These are the activations of a small neural network, seen along a few directions. Each row is one input.
In each table, some parts of the input vary, and every possible input appears once, in random order.
A made-up example of a description, with smaller parts first: ring(5) and (point or (values(2) and line(4)) or ring(9)).
Shared parts are said once, and a part with two or three values counts as separate values.
(in the rows, 128 means zero)

Other details of the inputs vary at random and push rows far along three fixed directions, the same in every table; ignore that.

A family of inputs:
r1: [177 131 125 115 129 132 133 126 118 103 126 136 142 109]
r2: [111 121 124 149  41 224 125 105  49 196  49  60 143 145]
r3: [196 156 145  87 101 139 115 105 124  99 179 136 111  91]
r4: [149 103 100 144 136 130 138 157 157 112 139 131 109 142]
r5: [114 165 131 126 122 103 128  71 114  97 134 131 117 129]
r6: [168  90 108 116 130 139 117 153 125 120 146 142 107 129]
r7: [164 143 141 109 136 112 141 130 140 109 133 125 144  89]
r8: [194 165 161  87 120 135 125 106 117 102 160 136 140  85]
r9: [ 56 136 143 144 149 116 123 105 106 145  91 123 130 147]
r10: [ 99 144 133 128 127 132 123 118 133 134 141 129  98 141]
r11: [ 57 107 128 137  97 159 116 130 115 177  98  89 123 157]
r12: [148 130 141 118 148 130 126 155 121 124 140 138 146 123]
r13: [140 140 144 120 123 138 120 113 109 121 122 134 127 104]
r14: [142 189 135 122 117 103 123  64 103  87 148 130 125 113]
r15: [ 52 177 152 135 142  93 117  79 115 123 137 126 119 148]
r16: [ 62 175 135 143 130  99 133  87 145 127 124 116 101 127]
r17: [155 132 131  97 127 124 125 125 138 113 164 128 128 114]
r18: [202  85 124 100 114 174 128 192 138 134 140 128 148  98]
r19: [118  89 107 155 141 105 133 148 166 150 119 154 133 165]
r20: [114 135 127 126 124 109 128 121 148 119 134 120 111 116]
r21: [ 64 149 153 128 158 102 133 118 144 128 121 131 144 125]
r22: [138  88 108 130 132 107 133 161 164 161 127 154 133 140]
r23: [ 75 145 123 146 144  93 128  96 140 101 127 146 104 141]
r24: [ 95 136 122 136 163  89 119 116 121 109 142 145 115 146]
r25: [171 133 107 123 115 139 132 123 127 104 147 137 106 123]
r26: [135 102 122 118  14 224 116 109  45 212  61  23 143 145]
r27: [132 103 110 145 134 145 131 156 102 136  95 122 151 145]
r28: [127 226 168 106  78 112  99   7  95 140 131 134 119 109]
r29: [136  96 112 155 164 120 141 174 142 119 113 128 152 142]
r30: [168  84 100 114 125 161 129 191 150 138 151 129 113 135]
r31: [115  59  89 150 141 120 131 177 147 163 105 166 129 184]
r32: [162 142 122 115 130 108 131 127 132 107 154 121 131 108]
r33: [ 65 169 148 149 155 104 132  90 125 121 121 147 112 121]
r34: [137 150 134 110 126 120 123 117 125 117 157 121 135 119]
r35: [172 175 149 110 135 116 119  99 102  97 146 138 139  93]
r36: [109 119 138 115  47 203 107  97  55 193  87  59 131 157]
r37: [190  91 116 129 136 142 141 166 138 114 123 122 151 120]
r38: [200 130 135 106 111 141 135 146 138 113 138 124 141  73]
r39: [154  61 110 120 136 134 121 189 153 169 140 168 128 166]
r40: [ 97 142 130 147 100 132 125  87 124 126 112  99 119 136]
r41: [ 94  90 112 172 144 146 147 167 143 147  93 118 132 153]
r42: [ 73 122 134 140 173 107 133 161 145 137 119 134 151 140]
r43: [145  68  91 134 141 149 125 184 130 141 133 139  99 154]
r44: [114  87 115 125 142 116 124 164 168 167 137 163 137 155]
r45: [ 58 126 141 150 167 117 138 150 147 140 122 149 118 146]
r46: [150 151 137 127 122 131 144 128 139 122 133 123 131  88]
r47: [ 61 116 123 140 158  97 121 113 120 130 120 136 109 163]
r48: [ 84 140 135 146 165  90 142 142 140 125 111 127 147 123]
r49: [212 117 115 111 109 139 131 126 130  96 153 118 131 115]
r50: [109 134 138 152 133 122 136 118 143 115 108 122 138 119]
r51: [146 151 144 115 133 137 137 135 146 119 153 137 133  94]
r52: [ 95 142 121 153 156  88 132 113 143 100 132 127 127 149]
r53: [103 114 144 129 158 121 130 156 147 125 133 153 128 127]
r54: [207 143 132 109 113 142 129 118 121  91 142 141 135  84]
Description of these inputs: ring(6) and (point or (values(2) and line(4))).
The inputs of r45 and r33 match in every part but the ring(6) part. If r39 is changed in the same way as r45 into r33, which row does it become?
Answer: r28
The inputs of r8 and r37 match in every part but the ring(6) part. If r12 is changed in the same way as r8 into r37, which row does it become?
Answer: r29
Change only the values(2) part in r18. List by row number the other rows that result.
Answer: r11
Change only the ring(6) part in r14. List by row number the other rows that result.
Answer: r15, r24, r32, r34, r52
Change only the ring(6) part in r4. List by row number the other rows that result.
Answer: r10, r16, r25, r30, r43
Change only the line(4) part in r21. List by row number the other rows that result.
Answer: r18, r42, r51
